Each row below holds a small network's activations on one input, seen along a few directions.
In each table, some parts of the input vary, and every possible input appears once, in random order.
A made-up example of a description, with smaller parts first: one of 5 places around a ring, together with either a single point or one of 9 places along a line or (one of 3 separate values, together with one of 4 places along a line).
Shared parts are said once, and a part with two or three values counts as separate values.
In the rows, 128 means zero.

Other details of the inputs vary at random and push rows far along three fixed directions, the same in every table; ignore that.

Rows:
R1: [136  94 101  94 146 136 105 170 134 114  60 136]
R2: [126 125 146  96 112 107 177 117 141 138 160 137]
R3: [115 147 174 163 134 130 150 106 138 165 178 102]
R4: [118 132 158 178 109 130 150  86 139 147 196 122]
R5: [111 121 127 166 160 161  78 145 125 146 106 152]
R6: [130 104 121 112 109 118 164 120 145 125 131 113]
R7: [144 228 140 114 111  99 104  93  58  85 135 130]
R8: [109 115 134 170 165 164  98 136 133 146 104 123]
R9: [129  85  98  50 104  80 189 117 133 105 163 122]
R10: [108 125 141 198 165 169  87 136 140 165 119 121]
R11: [153 228 113 169 102 126  64 102  75  90 137 129]
R12: [118  83 118  72 157 132 134 159 121 112  62 133]
R13: [129  70  89  72 125 124 138 153 127  93  74 158]
R14: [133 134 141 143 112 121 159 117 152 145 165 105]
R15: [129 120 141 129  95 109 189  89 141 126 169 101]
R16: [107 130 136 157 166 159  84 144 118 145 112 148]
R17: [155 197  92  93 120 111  76 143  82  85  85 146]
R18: [107 120  98 188 164 154  82 138 136 147 142  99]
R19: [130  94 117 134 135 141 109 151 142 136 117 148]
R20: [133  83 125  71 113 111 165 139 145 121 121 147]
R21: [121 131 150 143 118 129 158  98 138 134 155 103]
R22: [131  88 131  67 119 109 163 138 139 124 117 148]
R23: [112 117 142 136 156 145 118 139 130 145 109 121]
R24: [128 122 123 148 121 132 153 127 154 146 150 111]
R25: [131 133 159 116 108 106 178 100 143 143 165 103]
R26: [131 112  99 156 149 157  85 160 138 130  88 127]
R27: [126  82 109 127 145 145 106 159 144 129  81 131]
R28: [121 109 151 106 132 119 152 130 131 142 143 140]
R29: [164 204 121 132  99 105  98 111  93  96 128 106]
R30: [120 124 152 148 114 130 147 105 140 145 170 133]
R31: [108 110 128 175 155 166  90 137 132 141 120 148]
R32: [109 138 166 167 124 132 152  88 131 152 185 127]
R33: [123  98 121 128 144 144 115 148 142 132  91 126]
R34: [173 169  78  35  88  82 125 142  83  54  79 150]
R35: [152 215 128  94 118  96 115 122  78  94 113 115]
R36: [115 114 137 106 145 128 144 146 135 143 131 147]
R37: [125 106 124 159 126 145 128 130 149 144 153 141]
R38: [136 110 127  93 101 106 174 127 146 128 156 138]
R39: [133 103 110 102 139 129 123 162 140 125  84 132]
R40: [119 108 124 172 145 160  88 141 139 143 124 146]
R41: [145 234 132 172 126 124  78 113  88 121 133 110]
R42: [130 117 150 124  99 107 182  93 141 128 165 101]
Each input here is: one of 2 separate values, together with either a single point or (one of 4 places along a line, together with one of 5 places along a line).
Changing only the choice among 2 separate values turns R26 into R37. The same change can be made to R24. Which row results?
> R34
Changing only the choice among 2 separate values turns R19 into R29. The same change can be made to R38. Which row results?
> R14
Which other rows does R30 become when the place on the line of 4 takes its other values? List them by row number.
> R17, R20, R31
Which other rows does R3 become when the choice among 2 separate values takes its other values? List them by row number.
> R28
